These are the activations of a small neural network, seen along a few directions. Each row is one input.
In each table, some parts of the input vary, and every possible input appears once, in random order.
A made-up example of a description, with smaller parts first: one of 5 places around a ring, together with either a single point or (one of 2 separate values, together with one of 4 places along a line) or one of 11 places around a ring.
Shared parts are said once, and a part with two or three values counts as separate values.

A family of inputs:
row 1: [-21   6 -35 -22  -4 -25  -3  -2  32 -25  13   0  14]
row 2: [-31   8  -1 -21 -16 -19 -17 -38  30   4  -6   2  25]
row 3: [-29  -2 -18 -15  -5 -18 -26 -12  36 -11   0   9  29]
row 4: [-14  18 -42 -30 -23  -8  -5  11  31 -16  24   4   3]
row 5: [ 40  20  13  24  -8  20  -1  -3 -35  18   4  11 -18]
row 6: [-38  22   6 -22 -22  -6  -2 -34  13   9 -24 -35  25]
row 7: [ 29 -23  18  38  21   1 -18   7 -18  11   1  22   6]
row 8: [-24  19 -26 -41 -11  -4   4  32  36 -23  27  -5 -14]
row 9: [-23  19 -35 -15  -5 -15 -16 -10  25 -28   0   3  20]
row 10: [ 42  28  28  13  -3  32   5 -18 -41  31   0 -17 -20]
row 11: [-40 -13  -6 -29  10 -24  -4  18  48 -16  16  -2   2]
row 12: [ 38 -15   1  32  21  -6   6  18 -21  -3  14  13  -9]
row 13: [-37   3 -27  -5 -17 -16 -18   7  23 -18 -13   2  31]
row 14: [-44 -50 -28 -90 -18  58  61 -30  10 -12 -42  -3 -34]
row 15: [-31   6 -19 -32   8 -21   6  19  37 -32  16  -7  -3]
row 16: [ 24 -30  10  41  10  -6   5  35 -23   7   2  11   1]
row 17: [-16  31 -42 -24 -23   2 -19   3  24 -19  10   7   9]
row 18: [ 21   0  43  31   4  14   7 -14 -41  31 -23 -23   2]
row 19: [ 15 -72   9 -37   8  78  70 -10 -43   9 -40   9 -56]
row 20: [-29  16  14 -33 -10  -9 -11 -52  26  17 -11 -27  22]
row 21: [ 44  -3  -5  23   3  12   3  31 -23   6  25  16 -20]
row 22: [-25  29 -18 -20 -16 -16  -7 -36  19 -13  -7  -4  17]
row 23: [ 25 -14  15  23  34  -1  14  39 -17 -11  17   5 -28]
row 24: [ 35  16  34  21  15  14   8 -31 -40  22 -10 -20  -8]
row 25: [ 35  -2   2  38  21   4  -8   9 -28  -6   1  16  -2]
row 26: [-39  13  -9 -10 -28 -17  -8 -19  18  -4 -20  -5  27]
row 27: [ 13 -30  26  30  22  -2  14  57 -18  -1   5   3 -16]
row 28: [ 28 -34  14  36  24  -8  -5  15 -11  13  13  19  -5]
row 29: [ 20  -8  28  43  -2   3   1   1 -35  18 -19   6   4]
row 30: [-45  -9 -11 -23  -4 -22   6  37  36 -23   4 -10   7]
row 31: [ 33   8  19  33  10   3   2 -16 -34   9  -6   8  -6]
row 32: [-17  49  -9 -40 -29  12  -4 -38  13   9  -1 -29   3]
row 33: [-23  37  -3 -31 -11  -5  -1 -51  14   0 -11 -33  15]
row 34: [-18  41 -24 -29 -34   1 -10 -23  18  -4   3  -1   5]
row 35: [ 34  -3  11  12  15  16  12  52 -18  -2  28   8 -37]
row 36: [-35  -9 -27 -12 -16 -26  -3  16  31 -15   1  -2  24]
row 37: [ 15 -33  27  28  38  -4   4  36  -6   4  15  11 -25]
row 38: [-27 -14 -19 -22  -4 -28 -13  -4  43  -8  14   6  22]
row 39: [ 21 -18  10  48   9   3  -9  27 -30   3 -12  14   8]
row 40: [ 42  10  -5  29   3  21 -10  22 -30   3  11  19 -14]
row 41: [ 26  -4  49  23  18  11  -2 -33 -28  38 -11 -16  -4]
row 42: [ 26 -13  34  35  12   1  -8 -18 -23  25  -7  14   0]
Describe the family of inputs behind these rows. -> one of 2 separate values, together with either a single point or (one of 4 places along a line, together with one of 5 places along a line)
Changing only the choice among 2 separate values turns row 11 into row 37. The same change can be made to row 36. Which row results? -> row 16
Change only the choice among 2 separate values in row 38. List by row number the other rows that result. -> row 28
Change only the place on the line of 5 in row 5. List by row number the other rows that result. -> row 10, row 21, row 35, row 40

A family of inputs:
row 43: [ 27 -31 -18  36  30 -15  -1  94   1 -29  42  35 -23]
row 44: [ 15 -12   7 -10   5  35  21 -10 -24   4 -13   4 -26]
row 45: [ 27 -12  51  47  20  -3  -5 -14 -34  32 -13  -4   4]
row 46: [ 37   6  -5  64  23 -38 -33  72  -1 -15  46  29   6]
row 47: [-20  -3 -24 -43  -6   7  12  -2  24 -13   7  -5  -9]
row 48: [ -6  46  -7 -11 -22  -1 -18 -19   8   5   4 -15  11]
row 49: [ 25  26  18  20   0  12 -11 -33 -27  18 -10  -3   1]
row 50: [ 21 -35  16   6  10  32  26  -1 -33  14 -19   0 -19]
row 51: [ 31   2  28  37   5   9  -6 -23 -38  28 -16  -7   8]
row 52: [ 15  36   2   3 -18   4  -4 -28 -13  13   0  -6   2]
row 53: [  5  -1 -10 -27 -12  27  27  -6 -10  -1  -4   1 -26]
row 54: [ 17 -48  39  17  25  20  27   9 -30  18 -16   2 -24]
row 55: [-43   3  -9  -4 -11 -40 -29 -15  40  -6  -5   0  43]
row 56: [-14  11 -19 -41 -17  24  15   3  10  -8   1  -8 -18]
row 57: [-41 -11 -23 -37  -5  -9  13   6  31 -25  -5  -6   4]
row 58: [-53 -34 -21 -34  -6 -17   4   7  45 -20  -9   7  15]
row 59: [-32  25 -11  -7 -10 -32 -19 -16  28 -12  -2 -13  32]
row 60: [-11  33 -12 -14 -11 -17 -20 -24  22  -1  11 -12  19]
Describe the family of inputs behind these rows. -> one of 2 separate values, together with either a single point or one of 8 places along a line
Changing only the choice among 2 separate values turns row 55 into row 58. The same change can be made to row 52. Which row results? -> row 53
Change only the choice among 2 separate values in row 45. List by row number the other rows that result. -> row 54

A family of inputs:
row 61: [ 14  -7   7   0   2  20  14   1 -19   6  -6   0 -16]
row 62: [ 14   4  17  20   2   1  -6 -11 -16  14  -6  -2   5]
row 63: [ 13  -3  10  27   8 -10 -11  11  -8   5   5   6   6]
row 64: [ 21   9   2  22   7  -4  -8  14 -11   0  12   7  -3]
row 65: [  6 -12  21  14   8   2   3 -11 -14  13 -12  -4   2]
row 66: [-83  27 -56 -75 -35 -34 -14 -18  82 -36   5 -14  35]
row 67: [-83  34 -49 -82 -41 -22 -11 -39  73 -27  -6 -21  33]
row 68: [ 21   2  -1  10   6   6   2  20 -10  -1  14   8 -14]
row 69: [  7 -26   8  12  13   2   7  15  -7   0  -1   9  -7]
row 70: [ 22  15   8  15   1   7  -3  -8 -19   9   1  -1  -4]
row 71: [  8 -19  14   5   7  13  11  -7 -15   9 -12   1  -8]
row 72: [ 22   9   5   3   0  17   6  -1 -18   8   3  -1 -16]
row 73: [ 13 -14   1   8   8   9  10  22 -11  -3   5   8 -15]
row 74: [  5 -19  15  21  14  -8  -2  11  -6   4  -1   4   3]
Describe the family of inputs behind these rows. -> one of 2 separate values, together with either a single point or one of 6 places around a ring
Changing only the choice among 2 separate values turns row 73 into row 61. The same change can be made to row 69. Which row results? -> row 71
Change only the choice among 2 separate values in row 63. List by row number the other rows that result. -> row 62
